Each row below is a small network's average activation on inputs in which a field has the value named, seen along a few directions.
Values that are neighbours, or in one group, have similar rows; names and order tell nothing.
In the rows, 500 means zero.
Strong random noise was added to every row along 9 fixed directions; ignore it. To show where, here is one row again and again, with new noise each time:
[323 497 666 534 456 519 442 579 591 389 390 611 311 551 528 610 611 502
 559 528 476 383]
[434 553 787 468 287 430 414 495 375 315 462 577 310 450 381 434 577 410
 556 619 404 414]
[592 433 466 578 486 397 464 474 407 375 552 484 473 567 510 385 623 470
 512 535 463 545]
[643 544 485 586 541 446 517 369 328 457 623 587 409 400 510 481 418 583
 368 432 575 425]
[332 509 625 518 140 688 550 621 371 503 478 492 556 365 156 552 417 278
 750 546 386 541]
[782 538 316 810 509 550 491 773 350 511 497 700 728 404 403 451 390 483
 620 571 329 575]
[531 504 310 494 439 384 377 384 552 593 550 496 770 350 259 427 577 313
 618 653 474 677]
[300 559 496 430 454 534 444 228 538 593 615 572 471 309 288 694 404 463
 479 437 681 389]
[753 508 374 678 707 479 364 720 574 693 491 583 716 475 561 623 394 644
 396 466 586 600]
[555 501 543 633 482 563 325 662 515 573 432 594 541 359 496 551 525 482
 520 552 463 562]
[652 618 669 586 603 421 378 704 616 552 274 686 383 341 744 501 579 617
 359 610 449 518]


VUFOP, 11 values:
lito: [462 396 472 539 576 636 374 706 502 413 578 395 661 838 435 581 368 553
 619 400 494 485]
leru: [647 396 820 266 526 140 574 594 499 216 373 262 170 906 809 247 817 599
 373 568 441 444]
zon: [302 555 830 250 455 552 656 827 685 619 316 325 465 819 469 665 395 579
 533 425 477 439]
dagi: [644 353 683 587 585 690 310 817 505 544 338 324 379 438 962 395 630 634
 338 446 466 634]
zapu: [581 346 385 513 542 429 362 400 489 545 610 309 535 540 604 408 719 493
 442 503 583 705]
masun: [571 524 413 382 501 531 697 353 367 519 561 367 536 484 538 302 411 484
 465 428 428 551]
panas: [637 381 807 426 354 687 611 700 199 576 488 115 258 588 718 362 489 596
 269 276 498 669]
tam: [599 495 578 462 334 452 709 584 397 409 465 418 493 589 515 405 460 446
 525 560 445 538]
vede: [472 663 445 380 596 435 956 461 610 429 397 537 437 553 698 480 353 612
 444 519 521 399]
vove: [347 663 535 212 514 538 713 416 647 747 468 454 602 541 331 661 212 507
 475 401 581 432]
kuzef: [613 531 357 561 505 611 643 437 597 655 284 525 504 102 907 296 610 465
 365 588 427 771]
VUFOP is arranged as a ring.
Going along VUFOP from dagi by way of its neighbour lito, in what order are zapu, panas, tam, vede met?
Answer: panas, zapu, tam, vede
Which values are neighbours of vove? Give them in the order they are listed.
Answer: zon, masun

FARAD, 9 values:
tus: [455 301  60 511 687 400 547 251 630 558 658 261 594 749 567 408 809 412
 556 402 555 656]
kuv: [462 642 405 583 629 570 289 480 684 557 340 852 570 162 564 522 474 540
 535 636 390 445]
rukur: [325 454 480 663 358 752 289 470 239 311 619 654 445 394 277 430 499 279
 754 534 253 284]
lal: [720 539 425 591 469 290 599 346 397 363 467 622 405 281 627 231 714 430
 428 693 400 566]
gido: [511 793 558 447 393 457 850 355 406 365 454 752 408 340 427 518 210 553
 464 584 463 261]
zot: [642 768 474 406 350 294 802 319 411 494 389 775 503  61 347 213 474 379
 575 747 295 545]
led: [572 375 315 608 448 537 550 416 467 516 488 389 447 393 700 345 751 425
 515 536 455 707]
kopav: [197 309 713 291 468 437 224 433 486 422 705 184 448 935 305 653 587 462
 527 387 685 409]
bevid: [595 644 470 437 718 169 608 496 753 286 351 648 482 729 648 394 589 605
 451 624 433 413]
FARAD is arranged as 3 separate groups.
Which other values are in the same group as led? Give them in the order they are listed.
Answer: lal, zot
Which other values are in the same group as bevid? Give them in the order they are listed.
Answer: kuv, gido
